A small network was shown many inputs. Here are its activations along a few directions, one row for each input.
In each table, some parts of the input vary, and every possible input appears once, in random order.
Descriptions start from the smaller parts, as in this example, which fits no table here: ring(8) and (point or line(9) or (values(2) and line(6))).
Shared parts are said once, and a part with two or three values counts as separate values.
(in the rows, 128 means zero)

Other details of the inputs vary at random and push rows far along two fixed directions, the same in every table; ignore that.

A family of inputs:
x1: [108 136 138 133 137 130 133 102 131 138 124 119 123 122 134]
x2: [121 165 148 143 129 129 106 152 116 159 112 149 115 126 125]
x3: [183 130 126 102 113 113  93 198 120 117 105 177 151 107 121]
x4: [ 98 168 134 172 101 163 135  93 105 162 158 133 130 158 124]
x5: [119 109 123 121 140 121 140 113 139 117 132 105 118 136 133]
x6: [117 180 143 154 114 153 114 133 106 164 119 161 138 119 114]
x7: [ 87 114 126 149 131 136 168  63 136 118 150  79 120 153 140]
x8: [110 173 142 161 107 149 119 116 108 168 138 150 136 136 130]
x9: [ 87 154 131 165 116 161 150  77 115 142 147 116 130 153 119]
x10: [181  77 113  82 129  89 119 168 145  84 116 131 141 115 140]
x11: [ 95 149 125 160 112 163 146  78 114 147 162 120 129 158 123]
x12: [174 122 125 120 115  91 117 198 131 113 110 152 142 123 125]
x13: [114 128 117 164  98 139 171  90 123 107 150 117 154 156 117]
x14: [131 105 114 111 145 129 131 124 135 117 135 110 113 125 122]
x15: [ 85 185 148 174 119 168 130  99 104 166 132 146 125 142 112]
x16: [121 108 119 114 143 128 135 103 139 120 133 109 124 120 134]
x17: [112  83 112 115 149 125 154  88 147 104 146  84 114 139 134]
x18: [131  70 124  92 163  85 139 110 163  95 116  73 106 112 154]
x19: [150  82 125  77 177  90 112 166 156 105  98 111  98 100 130]
x20: [ 97  73 115 120 149 122 174  49 154  94 145  59 122 134 146]
x21: [125  87 121 105 159 111 141 118 147 100 119  90 107 120 129]
x22: [144 107 130  92 167 103 109 166 143 117  95 123 101 100 122]
x23: [146 177 150 127 127 125  83 193 113 169  97 184 130  98 125]
x24: [123  81 109 134 106 132 174  63 136  84 159  89 154 154 139]
x25: [ 87 111 123 145 135 141 166  61 135 117 147  83 121 151 131]
x26: [130 145 138 122 138 128 108 147 125 143 109 147 126 106 123]
x27: [128 125 124 117 139 129 125 126 131 131 125 125 125 113 127]
x28: [131  68 110  94 158 100 146 115 158  94 137  78 106 128 146]
x29: [161 128 125 126 100 133 116 170 117 111 128 163 147 142 117]
x30: [128 128 132 117 143 118 120 146 132 130 117 129 116 124 128]
x31: [ 94 111 119 139 128 139 163  53 137 121 157  87 130 146 143]
x32: [ 87 184 152 176 110 160 133  90 107 170 135 140 133 135 128]
x33: [120  90 118 112 145 117 147  94 147 107 132  91 125 122 138]
x34: [112 166 145 144 131 139 112 139 116 159 116 151 118 128 121]
x35: [187  52 109  72 134  70 125 168 157  68 116 106 134 114 152]
x36: [150 144 134 112 141 121  93 191 123 145 102 163 120 110 116]
x37: [ 90 150 128 162 119 164 150  76 114 143 152 116 126 151 118]
x38: [164  91 118 112 108 105 130 157 137  85 133 123 137 147 138]
x39: [ 88 137 128 156 115 147 160  58 126 133 151  99 138 149 137]
x40: [ 96 130 118 148 124 160 151  73 123 132 159 105 124 152 122]
x41: [153 164 132 144  87 150 107 173 102 131 127 185 153 145 110]
x42: [ 89 185 142 182 100 166 139  97 102 166 147 140 136 156 122]
x43: [155  76 109 105 122 110 147 118 141  78 132 105 145 127 135]
x44: [123  61 105 101 152 112 159  88 157  89 154  65 109 138 146]
x45: [113 171 142 148 126 148 112 142 110 158 118 157 125 127 113]
x46: [111 148 124 177  89 149 169  91 112 120 148 128 157 157 110]
x47: [158  65 117  76 163  75 122 162 163  89 109  89 103 114 147]
x48: [133 148 134 133 119 133 110 138 120 152 134 144 130 123 131]
x49: [136 146 137 126 128 124 111 152 125 145 117 145 130 113 133]
x50: [154  66 120  77 168  74 122 159 162  91 106  89 100 111 147]
x51: [135 102 117 102 154 118 123 140 142 116 124 116 111 120 128]
x52: [158 156 133 109 134 131  84 188 117 156 108 176 127  94 114]
x53: [182  93 115  92 133  79 120 200 147  93 104 143 136 112 126]
x54: [ 99  96 124 139 128 122 167  56 144 108 150  68 127 146 151]
x55: [ 88 156 144 163 124 150 144  88 118 150 138 118 119 145 128]
x56: [153 159 137 112 137 123  82 200 119 158 106 180 119 111 117]
x57: [102 103 112 135 132 147 157  71 133 119 160  90 121 150 128]
x58: [153  95 115 115 108 117 137 141 133  88 138 126 140 150 132]
x59: [132 147 131 130 123 138 113 138 121 151 135 146 131 119 130]
x60: [134 172 140 141 119 134  97 171 110 166 121 167 123 129 122]
x61: [116 150 139 139 130 140 124 118 119 144 118 136 129 114 120]
x62: [151 153 132 147  85 142 118 163 107 127 135 169 151 151 122]
x63: [164  94 115 108 113 105 133 144 136  93 130 124 147 127 143]
x64: [105 177 149 164 109 146 121 114 108 166 128 147 136 133 130]
x65: [123 109 123 118 137 122 137 108 140 124 137 107 124 123 143]
x66: [137 167 148 123 140 129  90 172 117 159  92 168 122  93 115]
x67: [ 92 134 127 155 124 151 158  74 123 127 145  99 125 149 121]
x68: [142 148 143 109 150 119  90 173 128 147  92 159 118  91 121]
x69: [ 98 175 147 160 121 156 123 106 110 166 125 149 133 125 120]
x70: [108 171 131 191  76 153 163 100 104 140 154 144 162 164 118]
x71: [157 154 132 110 133 131  83 187 117 159 111 179 130  99 116]
x72: [132  67 109  89 159 105 143 106 158  96 132  84 116 114 143]
x73: [184  50 102  74 150  67 136 182 164  65 108 108 130 109 131]
x74: [152 162 133 115 131 137  83 181 115 160 112 179 131 101 115]
x75: [134 161 133 132 120 143 104 146 114 160 130 163 134 119 123]
x76: [151 146 136 109 139 120  91 181 126 144  99 163 128  97 121]
x77: [ 86 173 144 172 107 161 141  76 108 161 141 134 139 143 128]
x78: [179 161 135 122  98 132  85 220 104 130 107 201 147 124 106]
Description of these inputs: line(6) and (values(3) or (values(2) and line(5))).
- Changing only the line(6) part turns x59 into x48. The same change can be made to x7. Which row results? => x50
- Changing only the line(6) part turns x8 into x27. The same change can be made to x2. Which row results? => x22
- Which other rows does x42 become when the line(6) part takes its other values? List them by row number. => x5, x9, x36, x47, x67
- List by row number the other rows that have the line(6) part in common with x30. => x1, x5, x10, x11, x31, x34, x39, x53, x56, x58, x75, x77
- Which other rows does x38 become when the values(3) part takes its other values? List them by row number. => x12, x35
- Start at x15 and move only the line(5) part, one step at a time. The first step leads to x45. Which rows follow, in order? => x9, x51, x40
- List by row number the other rows that have the line(6) part in common with x19. => x17, x20, x24, x25, x29, x33, x36, x57, x69, x71, x72, x73

A family of inputs:
x79: [ 81 101 112 148 123 155 178  19 136 118 181  63 125 160 145]
x80: [ 92 173 132 174 109 174 142  96 103 155 147 142 135 154 106]
x81: [160 161 144 105 135 126  67 205 115 160  99 184 118 103 123]
x82: [110 140 128 138 127 157 130 109 117 133 135 132 123 139 113]
x83: [157 107 126  86 153 108 103 169 140 112  98 138 119  96 124]
x84: [108  96 106 166  78 151 195  42 124  82 185  83 160 190 135]
x85: [130  93 127 111 148  99 136 130 148 104 123  93 106 133 143]
x86: [100 105 124 130 131 135 153  61 138 115 149  84 124 142 146]
x87: [119 151 139 146 116 126 129 121 122 149 129 136 137 126 138]
x88: [153  67 113  73 159  89 125 128 161 101 122  94 120  95 155]
x89: [138  59 112  94 157  85 157 108 165  78 118  75 122 111 143]
x90: [111 143 133 144 121 142 130 112 121 145 140 125 124 140 131]
x91: [135 110 129 117 145 108 130 149 139 108 110 116 114 124 122]
x92: [115 128 134 141 130 123 144 117 131 118 119 114 126 133 124]
x93: [148  66 110  82 165  96 135 140 157  86 115  93 111 111 130]
x94: [160 162 139 115 134 121  83 208 116 152  91 186 131  96 109]
x95: [124 189 139 160 113 154 108 166 100 169 122 182 131 134  99]
x96: [ 99 102 120 128 135 143 151  67 136 115 156  85 114 152 139]
x97: [103 108 123 142 127 124 161  74 139 119 151  84 126 147 144]
x98: [161  92 127  81 155  84 108 167 152 112 101 121 120  93 149]
x99: [164  86 111  70 163 102 101 173 150 116 122 123 104 103 138]
x100: [120 134 121 173  66 148 170  73 112 108 163 125 175 168 133]
x101: [ 94 175 135 180 104 164 145  97 104 156 144 140 139 152 108]
x102: [ 96 209 151 190  99 173 123 134  90 174 128 173 132 154  99]
x103: [149 100 125  94 149  98 114 155 146 118 114 118 117 109 142]
x104: [130 185 152 140 111 144  91 153 104 172 112 180 139 111 128]
x105: [130  68 100  93 158 122 149 102 152  92 143  84 113 125 128]
x106: [142  74 106  87 157 108 138 116 153  95 128  95 122 107 133]
x107: [117 156 136 151 117 138 123 129 117 154 136 139 126 140 127]
x108: [154 170 138 117 125 133  77 188 113 172 112 185 131  99 125]
x109: [109 141 130 143 124 145 131 112 121 144 145 125 120 146 129]
x110: [122 187 144 151 114 164  99 150  97 166 117 181 134 125 103]
x111: [195  93 109  90 114 100 108 210 134  88 122 156 140 131 124]
x112: [101 112 128 142 133 127 154  91 137 116 144  88 110 158 138]
x113: [126 191 156 160 110 136 107 165 104 162  98 179 141 116 113]
x114: [154 129 132 107 141 108 106 172 131 129  96 152 134  94 123]
x115: [112 101 115 125 133 133 159  67 139 111 143  93 138 121 134]
x116: [151 130 129 108 142 110  99 187 132 139 116 148 111 120 127]
x117: [ 98 209 153 181  93 178 118 106  88 177 126 178 155 130 110]
x118: [ 92 159 125 166 109 176 149  70 108 150 158 127 139 146 113]
x119: [195  95 114  94 110  93 110 201 134  89 115 155 151 122 131]
x120: [112 161 146 155 115 131 125 129 118 150 124 137 127 138 132]
x121: [160 107 123  96 151  94 113 180 143 114 100 135 121 101 123]
x122: [106 108 133 138 129 111 158  83 142 111 133  85 125 138 150]
- What do these inputs look like to the network? => line(4) and (point or (values(2) and line(5)))
- Changing only the line(4) part turns x111 into x119. The same change can be made to x105. Which row results? => x106
- Which other rows does x89 become when the values(2) part takes its other values? List them by row number. => x87

A family of inputs:
x123: [118 137 126 155  99 144 148 103 118 122 147 128 146 155 126]
x124: [ 81 184 142 184 105 173 142  80 101 165 147 138 134 154 116]
x125: [146 132 124 130 110 134 123 146 119 121 131 146 141 135 121]
x126: [142 133 131 110 149 119 103 172 130 138 109 145 111 111 119]
x127: [ 83 107 118 147 132 147 171  44 136 118 164  72 118 157 136]
x128: [142 168 143 125 132 131  89 184 114 160 102 177 126 105 116]
x129: [ 71 110 119 159 127 153 185  22 134 116 165  66 126 159 134]
x130: [169  91 114  98 129 101 123 166 140  96 121 130 134 120 131]
x131: [131  98 122 104 149 113 129 122 145 114 126 105 117 117 139]
x132: [ 77 183 141 187  97 177 147  58 101 168 155 132 144 151 124]
x133: [146  44 110  69 175  81 142 123 172  73 115  71 106 106 147]
x134: [142 135 134 112 141 117 106 159 129 137 106 145 124 102 124]
x135: [162 161 136 132 105 125  97 195 111 144 112 185 146 122 117]
x136: [147  44 109  68 171  82 139 121 171  76 120  71 106 107 152]
x137: [138 174 153 138 125 118  95 184 115 160  97 169 125 112 124]
x138: [142 168 142 125 130 132  87 183 113 163 109 175 122 112 119]
x139: [106 105 120 127 139 132 151  80 139 119 145  90 120 135 137]
x140: [164  90 117  95 134 101 121 164 141  94 117 126 128 122 131]
x141: [126 170 132 169  84 152 134 127 102 145 143 162 158 150 118]
- What do these inputs look like to the network? => point or ring(6) or (values(2) and line(6))
- Which of the alternatives is x124? => values(2) and line(6)
- Start at x141 and move only the ring(6) part, one step at a time. The first step leads to x130. Which rows follow, in order? => x125, x140, x123, x135
